These are the activations of a small network on made-up records, seen along a few directions, one row for each record.
Records have a field called ZOMA. Each example row is followed by its value.
[  7  -7  -1  28  -2   1   6  -5   0  -2  -6  19  11  10  -5   0  19  18
   3 -12  17  -2 -10  -7  -7] -> sizos
[ 4  0  9 29 12 -1 -2  4 -3  9 -6 -4 -6 -3 -5 -5 -1 18 -2 -9 -7 -2 -4  2
  8] -> falo
[ -3 -11   8 -10  -6  -1  -1  -5  -4  -3  -7  -2   8  -2  -2   9   4  -7
  -3   9  -6  -3   2  -7  14] -> sazav
[  2  -1   6 -10  13   7  -1  -3  -4   6  -7  -3   4  13  -6  -4  36  -7
   3 -13  -6  -2 -12  -9  -7] -> goziv
[ -4  -9   5 -10  -8  -4  -3  -4  -5  -3  -8  -4  -3  -4   1   9 -12  -7
  -3  24  -1   1  10   3   2] -> sazav
[ -7  36  -3  29  -6  -2   9  -2   2   0   7   1  -3   4  -5  -5  28  20
   8 -13  -5   4 -13  -7  -7] -> bot
[ -4  -8  -4 -10 -10  -7  10  -4  10  -2  -5   0  -3   0  -5   2   7  -7
   5 -11  11   2  -9  -5  -7] -> lize
[  2  -1   7 -10  12   3  -3   4  -2  11  -6  -4  -6  -3  -5  -5  -1  -7
  -2  -9  -8  -2  -2   2   6] -> falo
[  1 -11  -2 -10   8  -2  -3   9  -5  -1   4  -5  -7  -3  14  -5 -12  -7
   4   6  -8  -3  11   1  23] -> sido
[  1  -8  -3  22   2  -6  -4   1   9   0  -3  -1  -6  -3  -4  -5 -12  17
  -4  13   4  -2  10  10   2] -> lutam
[ -6 -11  -1 -10 -12  -9   1  -5   7  -4  -9  -3   5  -3  -6  13 -10  -7
   0  29  14  -2  10  -7  -4] -> fasin
[ -1  -9  -5 -10  -9  -8  -1   4   6  -1  11  -3  -7  -3  -5  -5 -10  -7
  -5 -13  -9  -2 -11  -6  -6] -> lofo
[ -4 -11   7 -10 -11  -8  -4  -4  -4  -2  -9  -4   0  -4  -6   6 -11  -7
  -4  25  -5  -3   7 -10   2] -> sazav
[ -1  48   5 -10  19  20  -2  -1  -3  14  -7  -4  -3   7  -5  -4  35  -7
   1 -13  -4   7 -12   1  -7] -> feve
[ -1  47  -5 -10  14  21  -1  -3   0   1  14  -2   4  14  12  -3  14  -7
   8 -13   2   7 -11  14  -7] -> vige
[  1   2   4 -10  14  10  -1  -2  -5   6  -7  -3   1  15  -6  -4  41  -7
   7 -13  -5  -2 -12  -9  -7] -> goziv
[  1  -9  -4 -10   0   4   3  -5   0  -2  -7  -1  13  12  -5  -1  18  -7
   6 -12  13  -2  -9  -7  -7] -> sizos
[  4 -11  -1 -10   3  -1  -4   7  -4   0   4  -5  -7  -3  14  -5 -13  -7
   3   6  -8  -3  12   0  17] -> sido
[ -2  22  -4 -10   0   7   1  -5  11   1  -5  -2  -4  -1  -4  -2  -7  -7
   3 -10   8   2  -5  13  -7] -> lutam
[ -3  32  -2 -10  -7   3   8  -3   3   2   6  -1  -4   7  -6  -4  27  -7
   2 -13  -7   3 -13  -6  -7] -> bot
[ -3  23   2 -10  -2   6   4   1  -4   0  11   0  -6  -2  14  -3  -9  -7
   4 -11  -5  15  -7  14  -7] -> sido
[ -4  48  -6 -10  14  22  -1  -3  -1   1  14  -3   5  11  13  -3  13  -7
   8 -13   0   8 -12  13  -7] -> vige
[ -1  -7  -4 -10 -11  -6   5  -3   5  -2  -5  20  -4   0  -5  -2   4  -7
  -1 -11  13   1 -10  -6  -7] -> lize
[  3  -7  -3 -10   5  -8  -3  17  -1   2   8  -5  -7  -3   1  -5 -13  -7
  -7   2   1  -1  10  14  -5] -> rik
[ -6  -6  -5 -10 -10  -6   8  -3  10  -2  -4   0  -4  -1  -5  -1   4  -7
   4 -10  11   1 -10  -6  -7] -> lize
[  0  -8   2  23  -4  -6   1   2  -3   4  -6  -1  -5  -3  -5  -1   4  16
   1 -11  -5   0  -9  -8  -6] -> lofo
[ -3  -9  -2 -10 -11  -7  -2  -5   6  -3  -8  -3   4  -3  -6   2   0  -7
  -3 -11  -6  -1 -10  -7  -7] -> lofo
[  0 -10  -5 -10   2  -8   2  12   5  -1  17  -4  -7  -1   2  -5 -11  -7
  -4 -10  -7  -3  -4  -1   6] -> rik
[ -1  37  -3  28  -4  -2   9  -3   6   1   8   1  -3   5  -5  -3  28  19
   3 -13  -6   7 -13  -4  -7] -> bot
[  0  -4  -5 -10   6   9  -4  -5  -1  -3  -6  -2  18  -2   2   9  -6  -7
  -1  -1   7  -1  11   7  -6] -> fasin
[  3  -9  -2 -10  -4  -1   3  -5   3  -2  -7  -1  12  11  -5  -2  16  -7
  11 -12  13  -2  -8  -7  -7] -> sizos
[ -2  -5  -4 -10   3   5  -4  -6  -1  -3  -6  -3  20  -2   1   8  -9  -7
   4   0   6  -1   8   6  -6] -> fasin
[  3  45  11  25  16  16   1  -3  -5  10  -7  -1  -2   7  -5  -3  38  17
   5 -13   1   7 -12   3  -7] -> feve
[ 4 -1  8 26 12 -1 -2  2 -2 12 -6 -4 -6 -3 -5 -5  3 17 -2 -9 -7 -2 -1  3
  7] -> falo
[  0   1  -4  28   9   1  -2   3   1   0  17  -3  -6  -2  13  -5 -11  19
   2 -10  -5  -2  -5  15  -4] -> rik
[ -4  44   6 -10  12  19   3  -2  -5  12  -7  -4  -3   5  -5  -3  33  -7
   4 -13  -5   6 -12  -1  -7] -> feve
[ -1 -11  -2 -10 -11  -9   3   1  10  -3  -4   0  -6  -3  -6  -4 -12  -7
  -4  16   2  -3   7  -3   5] -> lutam
[ -1  48  -7 -10  17  22  -3  -3   0   1  14  -2   5  11  12  -3  15  -7
   7 -13  -1  11 -11  12  -7] -> vige
[  4   1   6 -10  15  11   3  -2  -4   9  -7  -4   2  15  -6  -3  38  -7
   4 -13  -6  -2 -12  -9  -6] -> goziv

Which value of ZOMA does each new row have?
[ -4  36  -5 -10  -9   5   6  -4   2   0   7  18  -2   4  -6  -5  26  -7
   2 -13  -8   4 -13  -8  -7] -> bot
[ -2  47   7 -10  13  17   2  -3  -3  11  -7  -3  -2   5  -5  -3  34  -7
   5 -13  -6   6 -12   0  -7] -> feve
[  2 -11  -3 -10   6   5  -4   8  -4  -1   7  -3  -6  -3  13  -5 -12  -7
   1   5  -8  -3  12   2  20] -> sido
[ -1 -11  -4  27  -1  -7  -1  -4   5  -4  -4  -4  13  -3  -4   8   3  20
  -2   3   8  -2   7  -6  -2] -> fasin
[  3 -11   7  28  -4  -2   3  -5  -4  -3  -7  -2   5  -3  -3  10   6  18
  -3   8  -5  -3   3  -8  18] -> sazav
[  3  -1   7 -10  10  10   2  -3  -3   8  -7  -4   6  14  -6  -4  41  -7
   8 -13  -6  -2 -12  -9  -7] -> goziv
[  3 -11  -3 -10   7   4  -4   7  -4  -1   7  -4  -6  -3  13  -5 -13  -7
   2   5  -8  -3  13   1  19] -> sido
[  0  -9  -2 -10 -11  -7  -2  -5   3  -3  -8  -1   3  -3  -6   0   1  -7
  -3 -10  -6  -2  -9  -8  -7] -> lofo
[ -4  36  -5 -10  -8   3   7  -2  -1   0   7  15  -4   4  -5  -5  25  -7
   1 -13  -8   5 -13  -8  -7] -> bot
[ -5  -4   9 -10   1   7  -4  -5  -4   5  -9  -5   8  -3  -6   6  11  -7
  -2   6  -3  -2  -5  -6  -4] -> sazav
[  4 -11   2 -10  -9  -6  -2  -6   2  -4  -9   0  20  -3  -6  11  -4  -7
  -1  22  16  -3  11  -8  -5] -> fasin
[ -4   3  -7 -10   5  10  -4   2   0   0  18  13  -6  -2  13  -5 -12  -7
  -5 -11  -7  -2   0   9  -3] -> rik
[ -2 -11   6 -10  -5   0  -2  -5  -3  -3  -7  -3   7  -2  -2   9   5  -7
  -5   8  -6  -3   4  -8  11] -> sazav
[  3  -9  -2 -10  -1   1   3  -5   0  -2  -7   0  13  13  -5  -2  17  -7
   9 -12  14  -2  -9  -7  -7] -> sizos
[  2  -8   2  23  -4  -8  -4  -4  -4  -3  -8  14   4  -4  -4   9 -12  15
  -6  20  22   0  14   3  -7] -> fasin
[  1 -11  -4 -10  -6  -6  -3  -3   6  -2  -5  -3  -4  -2  -5  -4 -10  -7
   1   6   0  -3   6  -6   3] -> lutam
[  1 -11  -3 -10  -5  -6  -1  -3   4  -2  -5  -2  -5  -1  -5  -4 -10  -7
   2   7   0  -3   4  -5   5] -> lutam
[ -1  34  -4 -10  -5   3   7  -3   3   1   5   0  -4   5  -6  -4  27  -7
   3 -13  -7   4 -12  -7  -7] -> bot
[  0 -11   7 -10 -11  -8  -4  -4  -4  -2  -9  -3  -2  -4  -6   5 -10  -7
  -7  24  -5  -3  12 -10   0] -> sazav
[ -1  47  -6 -10  14  23   0  -3   0   1  13  -2   4  14  12  -3  16  -7
   7 -13   0   7 -11  13  -7] -> vige
[  4   0  -6 -10   5   6  -4   3   0   0  18  14  -6  -2  12  -5 -12  -7
  -3 -11  -7  -2  -1   8  -3] -> rik
[  1  44   8 -10  15  20   2  -3  -4  11  -7  -2  -1   6  -5  -2  36  -7
   3 -13  -4   6 -12   0  -7] -> feve
[  1  36  -3  30  -4  -1  10  -3   3   1   4   2  -3   5  -6  -4  31  19
   4 -13  -5   5 -12  -6  -7] -> bot
[  0  44   8 -10  14  19   3  -3  -5  12  -8  -3  -3   8  -5  -3  35  -7
   4 -13  -4   6 -12  -1  -7] -> feve
[  1  -8  -5 -10 -10  -8  -1   7   4  -1  10  13  -7  -3  -5  -5 -11  -7
  -7 -12  -9  -2 -11  -7  -3] -> lofo
[ -5 -11  -4 -10 -11  -9   6   5  10  -3  -3  -4  -7  -3  -5  -4 -12  -7
  -4  17   1  -3   3  -4   7] -> lutam
